A small network was shown many inputs. Here are its activations along a few directions, one row for each input.
Each table varies a few parts of the input and shows all the possible inputs, shuffled.
A made-up example of a description, with smaller parts first: one of 5 places around a ring, together with either a single point or (one of 2 separate values, together with one of 4 places along a line) or one of 11 places around a ring.
Shared parts are said once, and a part with two or three values counts as separate values.

Other details of the inputs vary at random and push rows far along two fixed directions, the same in every table; ignore that.

A family of inputs:
r1: [-28  22 -19  44 -16 -12 -14  -2 -46   4 -14  33  -9]
r2: [  3 -29  17 -17  14   0   6   2  36  -2  11 -27   7]
r3: [  1 -21  11 -15  17   6   6  -6  32   0  21 -20  10]
r4: [ 33  -3   4 -49  16  15   8  -8  27  -6   8 -17  10]
r5: [-15  -7  14 -38   2   7  14 -29   0   0  -7 -23  -3]
r6: [-18   5   6 -18 -19  -4   4 -19 -29   1 -30  -4 -17]
r7: [ -9  15 -11  43 -12 -16 -16   9 -27   1  -9  19  -6]
r8: [ 25  -1  16 -58  13  17  17 -11  17  -2  -8 -19   8]
r9: [-16  -7  18 -47   0   7  20 -32   6   1 -11 -28  -3]
r10: [ 25 -27   3  31  28 -12 -10  31  63  -3  42 -12  20]
r11: [  2 -14  11 -13  13   5   9  -3  39  -4  20 -24  11]
r12: [-11  -5  12 -33  -2   8  14 -22  12  -3  -4 -22  -3]
r13: [ -6  -1   6  -8  -7  -6   4  -8 -11   2 -13  -3 -10]
r14: [ 18 -25   2  30  31   0  -8  28  60  -3  52 -11  28]
r15: [  2 -19  12 -12  17   7   7  -1  39  -3  23 -25  13]
r16: [ -8  10 -21  64  -1  -9 -20  22  -7   0  19  25   7]
r17: [-28   7   9 -18 -11   2   6 -27 -35   5 -21  -5  -8]
r18: [  3  48 -16  16 -21   7 -10   5 -62  -1 -31  34  -7]
r19: [  1  10 -15  49 -10 -12 -16  21 -13   1   3  23  -5]
r20: [ 14  10  15 -66   2  18  19 -23 -10  -1 -26 -15  -2]
r21: [  5 -17  -5  25  21 -10  -4  14  41   0  31   4  13]
r22: [-18   6   1  -1  -8   3   1 -12 -20   1  -8   1  -5]
r23: [-22  -8  19 -50  -1   8  17 -36 -13   4 -18 -22  -7]
r24: [-10  13 -25  66  -5 -14 -17  21  -7   0  12  36   1]
r25: [-16  13 -16  48 -17 -12 -21  10 -35   1 -11  22 -10]
r26: [  2 -18   0  23  20  -5  -6  13  32   1  31  -4  16]
r27: [ 33  23 -29  41   1   1 -18  38   2  -6  21  34   9]
r28: [  1  10 -23  66   4  -6 -22  24   5  -3  29  21  10]
r29: [ 13 -26  16 -19  16  -2   9   4  40   0  14 -24   6]
r30: [-30   5   2  -9 -13  -1   7 -19 -28   3 -22   4  -9]
r31: [-23   0   7 -19 -18   0   4 -19 -30   1 -30  -7 -17]
r32: [ 18  20  -8 -30  -7  14   1  -9 -17  -5 -13   3  -3]
r33: [ 34 -29   1  31  28  -9  -8  36  60   0  43  -4  18]
r34: [  4 -16   8 -17  14   5   9  -7  40  -4  20 -23   9]
r35: [-26  21 -20  46 -18  -8 -16   1 -47   4 -10  29  -8]
r36: [ 13  44 -21  29 -14   5 -14  16 -44  -2 -16  37  -2]
r37: [  5  29   0 -36 -14  15   8 -17 -41   0 -36   7  -9]
r38: [ 17 -28  16 -23  10   4   9   6  31   3   9 -18   0]
r39: [-12 -21  16 -35   9   2  19 -16  28   0   0 -20   2]
r40: [  6 -19  -1  25  22  -6  -7  13  35   0  34  -4  17]
r41: [-22  17 -19  50  -9 -14 -13   8 -25   4  -3  31  -4]
r42: [  8  12 -18  66 -12 -10 -21  34 -23   4   4  33  -6]
r43: [-29   7  -3  -9 -15  -3   7 -22 -28   3 -24  10 -14]
r44: [  0   9  -9  42  -9 -12 -13  18 -22   6  -3  21  -5]
r45: [-12 -12   4  -7   8  -4   5  -8  11   2   4  -5   3]
r46: [ 22 -17  -6  40  30  -5 -11  27  65  -5  55  -6  26]
r47: [ -5  19 -14  53 -19 -13 -17  21 -38   4 -10  30 -10]
r48: [-25   6  -4  -2 -13  -2   4 -15 -23   2 -17   9 -10]
r49: [ 13  20  -5 -34 -10  10   6  -7 -24  -2 -19   8  -5]
r50: [ -4  17 -11  50 -18 -12 -17  19 -44   7 -13  30 -11]
r51: [ 13   5  11 -81  -2  19  17 -31  -6  -4 -24 -22  -3]
r52: [ 10 -28  23 -42   8   4  16  -9  19   5  -5 -24  -4]
r53: [ -3  19 -14  58 -20 -11 -20  25 -44   5 -11  34 -11]
r54: [ 33  27 -30  41   2   2 -25  30  -1  -8  19  30  10]
r55: [ -1  29  -6 -50 -25  14  12 -23 -50  -1 -41  10 -18]
r56: [-11 -11  22 -48  -8   4  19 -22  -3   1 -24 -24 -12]
r57: [-23  -1   9 -19 -12  -3   3 -22 -30   2 -29  -8 -14]
r58: [ 22 -31  -1  42  30 -11 -15  36  61  -1  47  -8  22]
r59: [-26   3   4  -8 -11   1   4 -17 -25   3 -16  -2  -5]
r60: [-19   7   8 -28 -24   1  10 -22 -44   6 -41   0 -23]
r61: [-10 -10  13 -31   3   9  13 -19  11  -1   0 -22  -1]
r62: [ 35  -6   7 -48  16  16   8   0  36  -8  13 -20  13]
r63: [-13   8   3 -10 -20  -2   4 -12 -28   2 -26   3 -17]
r64: [ 28 -19  -4  39  17  -8  -9  38  45  -1  36   4  12]
r65: [ 43 -11   1 -37  23  12  10  11  47  -6  25 -12  16]
r66: [ 16 -16   0  24  12  -8  -7  23  40  -3  25  -6   9]
r67: [-17   4   9 -12 -16  -5   4 -13 -23   0 -25  -7 -12]
r68: [ -3 -16  12 -19  15   4   9 -10  27  -1  15 -25   8]
r69: [ 15  17  -3 -33  -8  13   7  -3 -15  -3 -15   6  -3]
r70: [-16 -17  11 -36   3   2  16 -23  10   1  -6 -15  -4]
Description of these inputs: one of 5 places around a ring, together with either one of 3 separate values or one of 5 places along a line or one of 6 places along a line.
Question: Changing only the place on the ring of 5 turns r3 into r23. The same change can be made to r43. Which row results?
Answer: r21
Question: Changing only the place on the ring of 5 turns r34 into r11. The same change can be made to r25. Which row results?
Answer: r2
Question: Which other rows does r10 become when the place on the ring of 5 takes its other values? List them by row number.
Answer: r6, r7, r66, r67
Question: Which other rows does r65 become when the choice among 3 separate values takes its other values? List them by row number.
Answer: r4, r20
Question: Start at r52 and move only the place on the line of 5, one step at a time. The first step leads to r33. Which rows follow, in order?
Answer: r13, r7, r57

A family of inputs:
r71: [-26  12 -17  63  -3 -13 -21   6 -20   3  11  22   4]
r72: [-20  11  -1 -21 -15   3  12 -20 -25   1 -24   6 -12]
r73: [-16  13 -17  59 -10  -9 -17  15 -20   2   9  25  -1]
r74: [  6 -11 -10   7  18  -2   1   6  42  -5  29   1  14]
r75: [  3  10   2 -25 -15   4   5  -6 -36   3 -33   8 -14]
r76: [ -7   4   2 -22 -18  -4  10 -11 -29   5 -35  10 -21]
r77: [-18 -31  32 -53  14   7  24 -30  26   4  -2 -41   3]
r78: [ 10 -31  12  17  16 -11  -2  18  31   5  18 -10   6]
r79: [ -3 -17  -4  17  16  -4  -4   5  37  -3  32  -7  12]
r80: [-14   9  -8  65 -10 -16 -22  18 -22   3   2  15  -3]
r81: [22 -6 -2 -2 20  7  1 15 35 -4 27 -3 18]
r82: [24  2 -8 -2 22 10 -4  7 35 -6 32 -4 22]
r83: [ 16 -10  21 -75  14  23  24 -24  25  -3   0 -34   8]
r84: [ 15 -30   6  12  11  -9  -1  21  34   2  19  -7   3]
r85: [-14  20  -7 -24  -8   9   4 -23 -28  -2 -18   6  -3]
r86: [ 19  32 -20  46 -10  -1 -23  24 -26  -4   2  24   3]
r87: [ 11  17   3 -27 -15   7   3  -8 -39   3 -32   7 -14]
r88: [-13  10   3 -21 -21  -1   8 -16 -26   0 -30   0 -18]
r89: [-22   2  10 -14 -21  -2   5 -18 -29   1 -28 -10 -18]
r90: [29 -8  2 -1 14  4 -3 20 34 -6 20 -9 13]
Question: Changing only one part turns r84 into r89. The same change can be made to r75. Which row results?
Answer: r90
Question: What is each input in this table made of?
Answer: one of 4 places along a line, together with one of 5 places along a line
Question: Which other rows does r82 become when the place on the line of 4 takes its other values? List them by row number.
Answer: r83, r86, r87
Question: Start at r83 and move only the place on the line of 5, one step at a time. The first step leads to r81. Which rows follow, in order?
Answer: r72, r73, r77

A family of inputs:
r91: [ -4 -24  18 -28  15  -1   9 -12  50  -6  19 -47  10]
r92: [ -4 -41  20 -37  34  10  11 -18  45   5  22 -36  20]
r93: [ 55  23 -14  51  -4  -4 -29  52 -15  -3   2  29   3]
r94: [ -4   6  -9  68  -5  -9 -12  34  15  -1  20  16   1]
r95: [ 37  21 -19 -24  29  28   3   2  32 -11  38   1  29]
r96: [ 20  58 -60  47 -25   1 -23  27 -43  -8  -5  76  -7]
r97: [ -8   1  -2  49   4 -10  -6  20   4   8  16  18  12]
r98: [-53  25  18 -27 -29  12   7 -38 -67   2 -41 -15 -20]
r99: [-50  13   6 -26 -22  -4  14 -42 -69  11 -55   7 -20]
r100: [ 35  10   9 -50 -21   7   1   5 -36   3 -46  -1 -24]
r101: [-27 -12  16 -54 -26  -3  19 -36 -16   0 -34 -24 -27]
r102: [ 15 -38  14  -8  24  -4   6   6  80  -6  39 -39  10]
r103: [ 56  -6  22 -39  23  20   0  10  17  -5  15 -33  16]
r104: [ -3  -5  -7  49  -9 -11  -6  31   8  -2  10  16  -5]
r105: [  3 -11  -9  61   1 -17  -8  37   8  10  21  34  -1]
r106: [ 24 -59   6  -6  35 -15   2  16  89  -3  48 -23  14]
r107: [ -5 -37  17 -36  26   6   3 -26  47  -3  24 -44  19]
r108: [  1 -17 -19  58   8 -22 -14  33   9   4  18  36  -1]
r109: [ -7   1 -22  65   8 -24 -24  18   7  -3  22  15  13]
r110: [-44  10  14 -24 -32   2  20 -34 -63  13 -56  11 -33]
r111: [ -6 -33  33 -45  22  17  23 -22  35  10  19 -41  14]
r112: [-21  -6  10 -19  -5   9   1 -29  -2  -7   0 -35   2]
r113: [  4  46 -14 -57 -11  22  17 -27 -31  -6 -24  14   2]
r114: [ 38  45 -20  60 -19  -5 -32  42 -56  -1 -15  36   3]
r115: [-14 -25  15 -27  11  -5  16 -16  13   8  -8  -9  -9]
r116: [ 31  48 -48  42  -1   7 -18  28  -6 -10  14  57  10]
r117: [-23   0  23 -15  -5   3  13 -11   6  -3 -10 -20  -1]
r118: [-45   9   1 -29 -31 -10   7 -47 -61   5 -53   1 -31]
Question: Changing only one part turns r108 into r99. The same change can be made to r105. Which row results?
Answer: r97
Question: What is each input in this table made of?
Answer: one of 4 places along a line, together with either one of 2 separate values or one of 5 places around a ring
Question: Which other rows does r103 become when the place on the line of 4 takes its other values? List them by row number.
Answer: r93, r100, r114
Question: Which other rows does r113 become when the choice among 2 separate values takes its other values? List them by row number.
Answer: r114
